A small network was shown many inputs. Here are its activations along a few directions, one row for each input.
In each table, some parts of the input vary, and every possible input appears once, in random order.
A made-up example of a description, with smaller parts first: one of 4 places along a line, together with either a single point or one of 9 places along a line or (one of 3 separate values, together with one of 5 places around a ring).
Shared parts are said once, and a part with two or three values counts as separate values.

Other details of the inputs vary at random and push rows far along two fixed directions, the same in every table; ignore that.

Rows:
row 1: -22 -2 28 12 -1 7 -2 39 -1 7 -25 6 -38
row 2: 12 -20 -32 -17 4 17 0 -21 7 -2 22 -11 -9
row 3: -31 8 24 2 4 1 -8 18 -3 -17 -26 11 -40
row 4: 14 0 -11 15 -8 -6 16 5 1 11 -1 -6 16
row 5: -29 11 43 9 26 3 -11 18 -26 17 -13 -1 -29
row 6: 11 -11 -13 19 14 24 11 0 2 2 -3 -14 -8
row 7: -22 5 27 10 13 9 4 33 0 5 -32 15 -33
row 8: 6 -1 -4 -20 -18 -37 14 -2 9 8 11 13 40
row 9: -22 14 27 5 3 16 -11 9 -8 -14 -20 4 -31
row 10: 1 -7 -18 -6 6 18 -11 -13 8 -3 1 -21 -9
row 11: -9 -1 5 -6 9 12 -19 6 5 -5 -16 -13 -15
row 12: 0 0 -14 -5 4 27 -10 -13 -6 -7 12 -4 -9
row 13: 0 16 -19 -1 -17 -38 6 -5 0 -1 5 7 44
row 14: 12 -7 -9 22 6 -5 12 4 2 6 0 5 25
row 15: 18 -24 -28 -18 7 18 -3 -17 6 -4 21 -10 -7
row 16: 13 -13 -9 -7 0 27 -5 -29 3 4 15 -13 -10
row 17: -15 24 22 8 0 -22 -13 20 3 -12 -24 7 -2
row 18: 22 -13 -20 -16 5 28 -7 -22 0 -1 22 -14 1
row 19: 8 -12 -27 2 10 22 -13 -12 1 -14 10 -17 -4
row 20: -3 -11 -23 -7 6 17 -6 -9 1 -10 12 -1 -18
row 21: -8 -14 -6 -15 2 14 -2 -8 11 1 6 -6 -14
row 22: 20 -2 -22 1 4 24 -1 -26 0 -11 27 -9 -5
row 23: 19 5 3 -11 -20 -27 7 -16 0 11 11 9 40
row 24: -18 -8 23 15 19 15 -3 28 1 3 -23 18 -30
row 25: -23 -3 23 -7 3 7 -15 6 8 2 -21 4 -38
row 26: 19 10 -5 -2 -18 -26 15 -11 -10 -9 15 12 39
row 27: 8 14 -13 -5 -16 -43 16 -5 4 -5 14 20 30
row 28: 5 10 -15 8 -2 -11 0 -9 6 -11 6 -6 10
row 29: 22 -11 -13 9 3 35 11 -7 -4 10 14 -10 -10
row 30: 3 -6 -5 10 6 10 -5 -5 -1 -21 -4 -13 -11
row 31: 5 -18 0 -10 2 9 -7 -10 8 0 3 -2 -18
row 32: 26 -14 -19 10 11 35 18 -13 -4 6 18 -7 0
row 33: -12 25 21 -4 -12 -46 1 22 2 -7 -14 29 13
row 34: -9 -4 13 8 5 17 3 23 0 7 -17 5 -36
row 35: 19 0 -14 17 -22 -28 22 8 0 14 8 -3 40
row 36: 19 -3 -12 1 8 26 -7 -17 -1 -14 21 -8 -10
row 37: -20 23 25 -7 -5 -9 -16 19 -9 -3 -18 18 3
row 38: 10 -16 -6 1 5 15 -11 -17 9 -2 0 -20 -9
row 39: 22 3 -5 9 -25 -20 24 6 -7 18 16 6 38
row 40: 4 -13 -10 1 2 15 -9 -21 10 0 1 -21 -12
row 41: 11 13 -10 -18 -19 -23 9 -13 -2 10 14 8 41
row 42: 19 -23 -26 -1 5 15 7 -19 -1 -21 23 -7 -11
row 43: -21 5 23 -11 3 25 -15 3 4 4 -12 -5 -21
row 44: -25 2 14 -7 10 10 -21 20 -1 -11 -19 11 -33
row 45: -18 26 17 9 -16 -42 5 13 -3 -10 -23 12 19
row 46: 9 10 4 -18 -20 -27 9 -6 2 11 12 10 49
row 47: 14 -21 -23 -7 5 23 -4 -21 12 -3 16 -27 5
row 48: -19 7 37 18 16 21 -8 28 -6 7 -27 17 -21
row 49: -23 23 32 12 6 -58 7 23 -20 22 -15 7 26
row 50: -24 17 32 2 5 -61 12 25 -21 23 -8 22 17
row 51: 2 7 -11 -9 -18 -31 10 -10 10 8 6 -4 45
Each input here is: one of 3 separate values, together with either a single point or one of 4 places along a line or (one of 2 separate values, together with one of 6 places along a line).
The inputs of row 8 and row 47 match in every part but the choice among 3 separate values. If row 27 is changed in the same way as row 8 into row 47, which row does it become?
Answer: row 28
The inputs of row 38 and row 23 match in every part but the choice among 3 separate values. If row 11 is changed in the same way as row 38 into row 23, which row does it become?
Answer: row 18
Change only the choice among 3 separate values in row 9. List by row number the other rows that result.
Answer: row 3, row 45
Change only the place on the line of 6 in row 44. List by row number the other rows that result.
Answer: row 8, row 15, row 31, row 33, row 42
